These are the activations of a small neural network, seen along a few directions. Each row is one input.
Each table varies a few parts of the input and shows all the possible inputs, shuffled.
A made-up example of a description, with smaller parts first: values(2) and (point or ring(9) or (ring(5) and line(6))).
Shared parts are said once, and a part with two or three values counts as separate values.

Table:
x1: [+0.00,+3.89,-4.40,-2.03,+2.75,+0.68,+2.22,+1.26,+3.07,-0.23,+3.19]
x2: [-0.54,+0.16,+1.92,+2.41,-2.91,-0.77,-4.02,+2.12,+0.88,+1.74,-4.64]
x3: [-2.58,+1.64,-3.93,-0.91,+1.01,-0.84,+2.56,+1.34,+1.21,-1.39,+5.34]
x4: [-3.66,+2.09,+1.78,-2.62,+1.44,+3.36,+4.55,+1.26,-1.57,+1.04,+2.13]
x5: [+0.47,-2.36,+4.20,-1.07,-2.80,+1.17,-4.70,-3.76,-0.52,+0.82,+1.03]
x6: [+5.26,-8.84,-4.70,+1.35,+5.73,-1.94,+8.91,-1.08,-3.68,-3.07,-5.53]
x7: [+3.79,+1.51,+1.01,+1.21,-1.86,-2.27,-4.94,-1.87,+1.64,+3.77,-1.86]
x8: [-2.16,+5.08,+3.31,+2.76,-1.90,+1.99,-1.11,-1.91,+0.25,-0.63,-2.73]
x9: [+0.10,-2.78,+2.84,+1.42,-2.11,-2.14,-5.70,+0.31,-0.10,-2.17,+2.37]
x10: [-1.58,-2.69,+0.83,-6.41,+0.21,+0.90,+0.85,+0.06,-2.50,+1.69,+2.26]
x11: [+0.97,+4.05,-0.89,+3.41,+0.77,+0.68,-4.08,-3.00,+4.57,-0.45,+1.49]
x12: [-1.48,-3.10,-0.34,-3.90,+0.39,-2.56,+0.08,+4.21,-1.52,-1.71,+3.56]
x13: [-1.84,+2.33,+5.24,+2.74,-1.48,+3.64,-0.91,-2.62,+0.50,+0.11,+0.67]
x14: [+7.46,-8.18,-2.33,+7.29,+2.87,+0.07,+2.04,-4.25,-3.64,-3.27,-6.16]
x15: [+2.50,+1.05,-2.43,-4.33,-0.08,-2.40,+1.33,+2.34,+0.44,+3.92,-0.43]
x16: [-3.65,+4.76,-0.20,-2.63,+0.56,+1.90,+4.42,+2.09,-1.62,-0.04,-1.13]
x17: [-1.63,-0.33,-1.43,-3.15,-1.35,-0.76,+1.96,+6.30,-0.21,+1.64,-3.36]
x18: [-1.43,+1.71,-0.48,+4.45,-1.24,-0.72,-3.47,-2.81,+2.80,-1.78,+3.80]
Question: What do these inputs look like to the network?
Answer: values(2) and (point or ring(8))
Question: Which other rows agree with x4 in the values(2) part? List them by row number.
Answer: x1, x3, x6, x10, x12, x15, x16, x17

Table:
x19: [-0.43,+2.58,+0.05,-4.33,-1.35,-0.66,-2.71,-2.41,+1.02,+1.72,+0.72]
x20: [+4.10,-2.60,-2.28,+1.76,+1.64,-2.81,-2.94,-1.04,+2.73,-3.00,-0.45]
x21: [-2.00,+2.72,+3.37,-1.47,-0.27,-1.01,-0.78,+0.10,-1.79,-0.91,+3.04]
x22: [-1.67,-4.74,+0.39,-1.12,+1.72,-0.68,+4.24,+0.86,-1.36,+0.11,+1.09]
x23: [+2.42,+0.05,-2.87,+3.99,+3.12,-0.36,+0.72,-1.65,+2.57,-4.56,-1.22]
x24: [-1.04,+2.81,+0.11,-1.30,-3.15,-3.53,-2.71,+3.24,+0.83,+1.26,+0.60]
x25: [+4.17,-2.85,-3.22,+1.78,+1.32,-2.31,-1.73,-1.74,-0.98,+0.96,-0.50]
x26: [-2.81,+2.04,+1.45,-2.92,-1.26,+0.59,-1.14,-3.54,-0.60,-0.85,+2.23]
x27: [+1.58,-3.18,-0.81,+3.28,+1.86,-1.46,-1.36,-2.10,+1.02,-5.64,+1.12]
x28: [-3.43,+2.23,+1.54,+0.19,-3.08,-2.33,-1.06,+2.05,-0.80,-1.34,+2.05]
x29: [-0.99,-4.01,-1.62,-4.08,+1.64,+1.04,+2.82,+3.39,-3.19,-3.07,+0.64]
x30: [+1.85,-3.43,-0.22,+1.22,-0.91,-1.33,+3.74,-1.95,-2.73,-0.17,+1.28]
x31: [-4.31,+0.32,+0.87,+1.59,-2.81,-0.06,-2.56,+1.11,+1.00,-0.29,+2.05]
x32: [+0.82,+1.30,+1.71,-2.31,-0.66,+1.42,-3.41,-1.18,+1.90,+2.53,+1.88]
x33: [-3.49,+3.51,-1.02,+2.42,-1.40,+1.11,-0.62,+1.76,+2.69,+0.86,-0.33]
x34: [+0.34,+3.29,+1.99,-2.92,-0.35,-2.26,-2.39,+1.24,-0.16,+1.61,+1.52]
x35: [-2.68,+5.39,-0.45,+1.08,-1.66,-1.12,+0.80,+2.70,+0.87,-0.18,-0.31]
x36: [-0.18,-0.75,-3.75,-3.38,+3.14,+2.10,+4.85,+3.73,-1.57,-1.87,-1.90]
x37: [+0.80,-4.08,-1.18,-2.58,+1.73,-1.94,+2.58,+2.02,+0.33,+2.74,-0.56]
x38: [-0.75,+4.00,+1.21,+0.06,+0.80,+3.93,+0.18,-1.68,+1.99,+1.11,+1.12]
x39: [+3.11,-3.42,+2.96,+0.79,-1.39,-0.44,-2.11,-0.33,-1.96,+1.33,-7.30]
x40: [+1.43,-3.33,-3.17,-5.54,+1.67,-0.31,+1.18,+4.47,-1.50,-0.44,-1.01]
x41: [-0.85,-1.43,-1.78,-0.45,+3.18,+0.44,+6.27,+1.32,+0.33,+1.32,-1.37]
x42: [+2.49,-0.18,-3.78,+3.92,+2.80,+0.06,+2.00,-2.42,-1.13,-0.55,-1.31]
x43: [+0.50,+0.03,+1.70,-0.09,-1.71,+1.84,-4.47,+1.15,+3.10,+2.80,+2.08]
x44: [-1.23,+5.90,+1.39,-0.57,+1.15,+0.20,+1.11,+0.68,-0.13,+0.22,+0.73]
x45: [+0.69,-4.07,+4.45,+2.21,-1.36,+0.97,-0.58,-1.32,-3.95,-1.22,-5.89]
x46: [+1.62,-3.47,-1.72,+3.27,+1.47,-0.98,-0.13,-2.83,-2.75,-1.65,+1.13]
x47: [-1.86,+0.89,-0.52,+0.00,-2.99,-1.31,-4.17,+2.30,+2.64,+2.28,+0.52]
x48: [+2.65,-0.13,-2.31,+1.84,+0.46,-0.25,+5.83,-1.55,-1.04,+0.88,-1.18]
x49: [+1.57,-0.77,+2.35,+2.89,-0.17,+2.11,+1.43,-0.92,-2.27,-0.21,-8.44]
x50: [-1.13,+2.68,+1.21,+2.30,-0.16,+4.31,-0.94,+0.68,+3.17,+1.38,+1.27]
x51: [-1.95,-0.54,+3.12,+1.48,-1.60,+3.12,-2.97,-0.02,+1.42,+0.24,+3.64]
x52: [-1.63,+0.76,+3.11,-0.78,-0.52,+2.73,-1.90,-2.32,+0.21,-0.05,+3.44]
x53: [+4.25,-2.80,-1.75,-0.23,-0.95,-2.60,+2.05,-0.81,-0.96,+2.32,-0.31]
x54: [-1.95,+5.29,-0.53,-1.97,+0.08,+1.78,+0.91,-2.97,+1.06,+0.31,-0.09]
Question: The inputs of x50 and x51 match in every part but one. If x35 is changed in the same way as x50 into x51, which row does it become?
Answer: x28
Question: What do these inputs look like to the network?
Answer: values(3) and (point or line(5) or ring(6))
Question: Change only the line(5) part in x37. List by row number the other rows that result.
Answer: x20, x25, x40, x53
Question: Start at x32 and move only the ring(6) part, one step at a time. The first step leads to x19. Which rows follow, in order?
Answer: x34, x24, x47, x43
Question: Change only the values(3) part in x42. List by row number the other rows that result.
Answer: x25, x46

Table:
x55: [-0.42,+2.92,+1.42,+2.99,-2.03,+0.53,-5.59,-1.62,+1.85,-0.86,+2.79]
x56: [-3.23,+2.80,+0.04,-3.67,-0.92,-0.30,-0.74,+3.75,+1.05,+1.45,+1.66]
x57: [-3.69,+4.20,+3.60,-0.10,-1.19,+2.17,+0.68,+1.54,-0.18,+1.75,-0.23]
x58: [+2.38,-4.41,-0.25,+2.07,-0.70,-1.05,-0.24,-1.41,-1.75,+1.42,-4.62]
x59: [+2.79,-3.16,-0.18,+3.24,+1.52,-1.88,-1.37,-2.51,-1.02,-1.65,-3.41]
x60: [+1.36,-1.46,-1.85,+1.12,+2.43,+0.88,+4.18,-1.71,-0.44,-2.12,-1.37]
x61: [+3.13,-4.06,-1.63,+5.57,+1.38,-0.69,-0.94,-2.17,+1.53,-2.38,-0.43]
x62: [-2.21,-2.39,+3.60,-5.64,-3.63,-1.63,-4.31,+2.43,-1.08,+1.57,+3.98]
x63: [+1.67,-1.73,-2.81,+0.77,+2.82,+0.29,+3.55,-1.46,-0.45,-1.97,-0.62]
x64: [-1.93,+3.99,-1.10,-1.43,-0.32,+0.01,-1.21,+0.10,+1.60,+1.05,+4.44]
x65: [+0.48,-1.45,-0.58,+1.28,+1.53,+1.30,+4.60,-0.25,-2.25,-1.30,-3.55]
x66: [-2.57,+3.04,+0.19,-3.04,-0.44,-0.46,-0.64,+2.62,+1.59,+1.37,+2.76]
x67: [+1.88,-2.92,-2.76,-1.79,+2.40,-1.41,+3.75,+2.06,-1.19,-0.57,-0.85]
x68: [+0.82,-3.15,-3.13,-2.75,+0.89,-1.14,+3.85,+3.16,-1.82,-0.66,-2.24]
x69: [-3.25,+4.86,+1.44,-0.03,-0.98,+2.63,-0.11,-0.84,+0.36,+0.17,+1.33]
x70: [+3.27,-3.36,-1.40,+4.79,+1.18,-0.78,-1.35,-2.36,-0.59,-2.12,-1.04]
x71: [-3.71,+4.53,+2.24,-0.14,-1.32,+2.28,+0.28,+0.35,+0.41,+0.61,+0.18]
x72: [+3.73,-4.49,+1.41,+0.48,+0.41,+0.94,-0.51,-0.80,-1.91,+1.15,-5.29]
x73: [+2.06,-2.26,-3.17,+0.47,+3.07,-0.62,+3.68,-1.29,+0.24,-1.02,+0.62]
x74: [+2.59,-1.96,-4.09,-0.06,+2.56,-1.07,+3.26,-0.64,-1.14,-0.81,+0.98]
x75: [-3.50,+2.70,-0.20,-3.97,-1.85,-0.37,-0.38,+3.62,+0.99,+1.33,+1.42]
x76: [+1.18,-3.09,-2.94,-2.44,+1.86,-1.13,+3.59,+3.24,-1.86,-0.56,-2.02]
x77: [+1.39,-8.52,+0.73,-3.88,-0.16,-2.76,-0.44,+1.73,-3.82,-0.07,+0.25]
x78: [-2.42,+3.75,-0.25,-0.96,+0.16,+0.48,-0.83,-0.57,+2.95,+0.83,+4.11]
x79: [+0.22,+1.65,+4.46,-1.12,-2.80,+2.16,-4.46,-0.14,+0.82,+2.77,-1.61]
x80: [+0.95,-1.06,-1.52,+1.42,+1.81,+1.61,+4.16,-1.49,-2.34,-1.78,-2.39]
x81: [+0.45,-1.67,+0.81,+1.17,+1.66,+1.15,+4.95,+1.05,-2.87,-0.18,-3.92]
x82: [-0.64,+2.16,+1.05,+3.80,-1.91,+0.60,-5.18,-1.47,+3.91,-1.14,+3.37]
x83: [-1.19,+1.64,+2.73,+0.44,-3.81,+0.19,-4.21,-0.73,+0.90,+3.00,-0.95]
x84: [-0.85,+2.95,+2.71,+1.51,-1.66,-0.49,-5.49,-1.79,+1.49,-0.17,+0.34]
x85: [-1.86,+3.76,-0.20,-2.13,-0.15,-0.20,-0.92,+1.56,+1.59,+1.51,+3.79]
x86: [-3.04,+4.46,+1.07,-0.25,-0.41,+1.99,-0.18,-1.03,+2.24,-0.15,+2.31]
x87: [+3.96,-3.20,+0.35,+2.71,-0.41,-2.36,+0.00,-1.92,-1.22,-0.75,-3.42]
x88: [-2.74,+4.23,+0.09,-0.62,-0.09,+1.39,-0.87,-0.77,+2.22,-0.08,+3.01]
x89: [+0.31,+2.92,+3.32,+0.98,-3.64,-1.00,-4.09,-1.20,+1.33,+0.77,+0.35]
x90: [+2.62,-2.23,-3.16,-0.80,+2.73,-1.28,+3.54,+0.96,-1.15,-0.40,+0.27]
Question: What do these inputs look like to the network?
Answer: values(2) and (point or line(6) or line(11))
Question: The inputs of x69 and x80 match in every part but the values(2) part. If x84 is changed in the same way as x69 into x80, which row does it become?
Answer: x59
Question: Change only the line(11) part in x85. List by row number the other rows that result.
Answer: x56, x57, x64, x66, x69, x71, x75, x78, x86, x88

Table:
x91: [-2.07,+7.04,+5.09,+0.78,-2.11,+4.37,-2.45,-4.01,+0.62,+1.74,-1.92]
x92: [-0.19,-6.64,+2.34,+0.07,-2.12,-0.76,-5.94,-1.05,-0.39,-2.41,+1.76]
x93: [+0.33,-0.02,-4.03,+2.86,+3.22,-1.76,+6.30,-2.03,-1.54,-4.08,-0.39]
x94: [-0.70,-0.37,-4.22,-4.41,+4.43,+0.12,+4.45,+2.07,+1.43,+0.35,+6.83]
x95: [-0.32,-5.42,+6.58,+2.25,-2.29,+0.41,-2.75,+0.06,-2.72,+0.05,-1.80]
x96: [+2.29,-4.66,+1.34,-1.91,+0.29,-2.75,+3.50,+2.19,-6.08,+0.01,-3.94]
x97: [-2.73,+2.75,+3.44,-3.29,-3.82,-0.95,-1.14,+6.56,-0.10,+3.42,-1.96]
x98: [+5.25,-5.32,+1.21,+2.78,-1.23,-2.37,-1.11,+0.54,-1.71,+3.42,-7.11]
x99: [-1.75,+0.93,+3.09,-3.43,-4.39,-1.94,-7.91,-1.79,+1.36,+2.10,+3.10]
x100: [-1.59,-0.51,+0.44,+7.13,-0.10,+2.11,-0.29,-3.90,+0.63,-3.98,+2.03]
x101: [+2.35,-5.91,-2.86,-4.12,+0.56,-3.87,+0.39,+1.12,-3.79,-2.45,-0.43]
x102: [-1.08,-0.32,+4.28,+4.43,+0.75,+5.38,-0.74,-3.25,-1.42,-2.48,-3.27]
x103: [-1.56,-3.09,+1.32,-6.00,-0.76,+0.81,+5.26,+4.74,-4.04,+3.81,-0.40]
x104: [-2.67,+7.02,+0.88,+3.69,-2.54,+1.16,-2.53,-4.58,+2.10,+0.51,+3.46]
x105: [-3.25,+1.58,-0.76,-5.32,-2.58,-2.50,-4.60,+5.41,+1.83,+1.37,+1.51]
x106: [-3.44,+7.61,+1.62,-1.22,-0.82,+3.79,+1.32,+3.11,+1.81,+0.70,-3.63]
x107: [+0.18,+5.08,+1.25,+0.22,-1.06,-0.47,-5.77,-3.11,+3.62,+0.85,+7.11]
x108: [+3.89,-0.45,-4.53,+7.52,+0.97,-0.80,+1.45,-3.40,+2.00,-0.70,-3.26]
x109: [-2.56,+1.68,-0.19,-4.09,+2.49,+5.28,+8.01,+1.04,-1.28,+0.94,-2.30]
x110: [+6.94,-2.42,-4.31,+4.00,+2.42,-2.31,-1.76,-2.02,+3.45,-0.38,+0.44]
x111: [+5.19,-6.66,-2.87,+0.43,-0.96,-3.69,-4.11,-0.71,+0.84,+0.91,-3.66]
x112: [-3.76,+1.48,-4.15,-1.06,+2.90,+1.50,+8.01,+0.34,+0.50,-0.11,+2.94]
x113: [+1.53,-2.44,+0.76,+3.61,+1.20,+0.60,-3.55,-2.38,+2.12,-3.75,+5.81]
x114: [+3.57,-1.98,-3.94,-0.56,+4.56,-3.09,+3.01,-0.44,-0.39,-3.75,+3.44]
x115: [+4.35,-0.23,-0.86,+4.94,+1.90,+2.38,+0.91,-2.72,-0.12,+0.88,-8.62]
x116: [-1.47,+2.14,+7.26,-1.41,-5.20,-0.56,-4.56,-0.68,-0.72,+4.27,-0.36]
x117: [-1.66,+5.67,-2.36,-1.61,+1.32,-1.41,-2.37,+4.06,+4.40,+0.17,+5.42]
x118: [-1.82,-4.30,-3.02,-8.07,+0.06,-0.55,+1.87,+3.72,-2.01,+1.65,+3.11]
x119: [-4.39,+7.54,-2.56,+1.76,-0.59,+0.24,+1.12,+2.46,+3.19,-0.34,+1.72]
x120: [+1.13,+0.23,-0.24,+0.04,+3.49,+1.63,+6.00,-1.35,-3.56,-2.71,-5.62]
Question: The inputs of x106 and x102 match in every part but one. If x97 is changed in the same way as x106 into x102, which row does it become?
Answer: x95
Question: What do these inputs look like to the network?
Answer: ring(5) and ring(6)
Question: Change only the ring(6) part in x110. List by row number the other rows that result.
Answer: x94, x107, x113, x114, x117
Question: Change only the ring(6) part in x100. List by row number the other rows that result.
Answer: x93, x104, x108, x112, x119
